These are the activations of a small neural network, seen along a few directions. Each row is one input.
Each table varies a few parts of the input and shows all the possible inputs, shuffled.
A made-up example of a description, with smaller parts first: values(3) and (point or ring(11) or (ring(5) and line(6))).
Shared parts are said once, and a part with two or three values counts as separate values.
(in the rows, 128 means zero)

Other details of the inputs vary at random and push rows far along two fixed directions, the same in every table; ignore that.

A family of inputs:
R1: [133 126 150 133 133 112 114 133 135 122 130 122]
R2: [148 132 145 132 155 118 115 119 123 125 134 108]
R3: [150 138 132 139 147 113 129 113 120 117 108 120]
R4: [107 114 112 124 100 139 130 129 142 125 137 158]
R5: [119 169  96  99  87 136 179 107 102 167  52 141]
R6: [139 172  69 142 113 126 173 102 101 154  87 163]
R7: [101 103 108 121  96 151 114 149 144 135 167 149]
R8: [104 113 108 132 104 142 129 136 143 137 138 154]
R9: [133 131 150 141 132 117 114 131 133 124 138 114]
R10: [135 132 147 136 137 112 111 124 132 109 123 117]
R11: [144 159  70 136 105 114 175  95 111 143  80 164]
R12: [138 123 138 130 148 121 115 126 126 114 133 115]
R13: [ 98  92 118 126 112 155 133 155 150 131 164 148]
R14: [122 136 139 124 138 126 104 118 133 120 131 122]
R15: [126  98 184 101 136 142 138 155 117 135 130  76]
R16: [152 134 148 139 144 115 109 125 129 125 131 104]
R17: [145 142 145 138 148 120 138 112 119 114 112 128]
R18: [129 132 153 140 137 129 108 126 136 125 134 121]
R19: [131 132 138 127 153 130 119 126 119 118 138 117]
R20: [154 133 149 138 153 119 115 125 125 124 133 107]
R21: [ 99 101 100 116  93 137 121 148 140 134 172 144]
R22: [144 118 147 135 146 118 122 133 130 126 130 122]
R23: [133 169  71 143  99 110 165  99 118 151  77 161]
R24: [ 98  73 144  91  91 155 141 174 130 145 152  98]
R25: [136 127 146 136 151 127 122 128 122 110 130 122]
R26: [114 114 117 122 119 149 125 146 140 131 159 139]
R27: [140 149 139 134 151 122 127 112 127 112 104 128]
R28: [147 124 157 139 142 111 118 120 135 111 124 110]
R29: [151 145 136 147 139 112 124 116 123 133 115 113]
R30: [129 176  62 127 102 110 155  94 109 145  84 156]
R31: [147 138 152 136 157 129 117 128 120 121 136 112]
R32: [108 105 111 121 124 145 125 145 127 121 159 142]
R33: [110 138  27 119  73 131 164 117 117 157 115 174]
R34: [108  95  93 118  97 139 123 147 138 139 171 140]
R35: [146 143 127 135 143 110 116 111 123 119 109 115]
R36: [109  90 103 125 100 137 124 149 141 124 159 142]
R37: [148 126 155 146 155 117 124 125 131 123 124 109]
R38: [ 99  98 115 121 100 144 119 149 146 134 155 157]
R39: [134 169  75 131 108 124 173  94 118 139  76 172]
R40: [107  93 114 123 113 147 135 158 134 133 163 153]
R41: [111  90 107 130 104 144 134 155 136 138 172 142]
R42: [100  92 117 121  90 135 129 149 146 120 164 149]
R43: [137 156 135 130 141 119 111 104 126 130 112 125]
R44: [133 131 153 137 148 133 120 131 134 123 137 119]
R45: [151 138 138 139 141 107 123 120 127 130 107 120]
R46: [118 122 167 100 112 129 139 145 120 138 110  89]
R47: [125 134 140 122 150 132 115 124 132 116 135 119]
R48: [144 141 153 136 140 113 108 125 131 121 132 108]
R49: [128 128 148 132 139 126 105 122 137 110 124 126]
R50: [137 126 135 128 148 122 117 124 124 120 137 112]
R51: [ 93  90 113 112 114 155 118 155 146 118 173 146]
R52: [147 139 134 148 140 111 129 116 130 131 107 117]
R53: [138 152 132 133 138 107 115 111 124 115 109 120]
R54: [134 153 135 131 144 118 109 106 127 117 104 127]
R55: [ 94 107 132  86 100 163 161 157 125 150 126 125]
R56: [125 120 182 103 146 147 145 148 106 134 116  87]
R57: [134 131 138 128 150 131 121 126 119 125 142 120]
R58: [136 138 143 131 146 125 128 125 132 125 115 132]
R59: [143 144 139 147 153 125 138 118 119 127 110 125]
R60: [135 139 150 126 156 129 114 121 131 121 134 114]
Each input here is: ring(6) and (point or ring(9)).
Q: The inputs of R42 and R17 match in every part but the ring(6) part. If R30 is changed in the same way as R42 into R17, which row does it become?
A: R19
Q: The inputs of R22 and R58 match in every part but the ring(6) part. If R11 is changed in the same way as R22 into R58, which row does it become?
A: R39
Q: Which other rows agree with R28 in the ring(6) part? List them by row number.
A: R16, R24, R29, R33, R34, R35, R36, R45, R52
Q: Change only the ring(6) part in R57. List by row number the other rows that result.
A: R2, R21, R34, R43, R60
Q: Change only the ring(6) part in R25. List by row number the other rows that result.
A: R3, R10, R27, R36, R49

A family of inputs:
R61: [108  85 138 140 134 132  70 148 164  98 203 141]
R62: [121  81 162 121 136 137 105 162 143 121 178 101]
R63: [163 153 181 145 171 104 120 110 121 116  97  95]
R64: [146 156 123 136 144 124 146 106 114 133  91 131]
R65: [151 198  31 138  90 106 197  78  92 168  35 178]
R66: [155 143 197 135 171 104  99 115 127 107 112  75]
R67: [165 165 153 137 168 109 134 103 107 124  94 103]
R68: [152 148 191 127 174 115 105 116 120 108 115  83]
R69: [107  97 106 123 103 148 135 154 132 141 166 142]
R70: [146 201  33 132 107 117 199  79  87 167  39 176]
R71: [111  95 167 119 131 142  98 157 143 119 173 106]
R72: [ 87  86  89 109  70 150 138 158 142 140 161 159]
R73: [163 167 111 167 160  98 111  91 129 110 114 144]
R74: [ 98 110 102 109 103 150 138 146 129 135 144 147]
R75: [ 94  89  92 117  88 156 146 158 139 143 162 162]
R76: [ 89  88  85 104  75 151 137 157 140 146 165 150]
R77: [152 150 126 139 138 110 139 111 114 131  99 116]
R78: [114 106 168 119 134 138 107 146 145 115 149 115]
R79: [156 148 216 134 192 116  93 111 129  99 107  75]
R80: [ 83  93  89 110  71 151 144 155 143 141 157 163]
Q: What is each input in this table made of?
A: values(2) and (point or ring(9))
Q: Which other rows agree with R76 in the values(2) part? List them by row number.
A: R61, R66, R68, R71, R72, R74, R78, R79, R80

A family of inputs:
R81: [118 133 124 124 116 134 136 125 132 129 119 143]
R82: [162 181 153 137 153  97 127  89 115 127  65 101]
R83: [133 123 110 129 117 127 142 131 123 140 129 130]
R84: [127 129 106 124 125 133 143 129 118 135 131 135]
R85: [148 134 164 136 169 125 117 125 124 117 126 103]
R86: [135 137 111 150 137 113 102 113 141 112 142 147]
R87: [170 172 136 148 156 100 144  94 107 130  71 115]
R88: [ 98  64 134 115 110 154 113 178 143 128 203 122]
R89: [119 128 120 124 110 127 134 128 132 132 115 138]
R90: [116 134 116 118 119 137 133 124 129 132 117 141]
R91: [126  91 232 122 170 129  66 158 149  95 177  65]
R92: [ 98 123  79 108  88 145 146 133 126 141 132 158]
R93: [112 115  79 128  96 144 161 138 126 145 138 165]
Q: What is each input in this table made of?
A: point or (values(2) and ring(6))
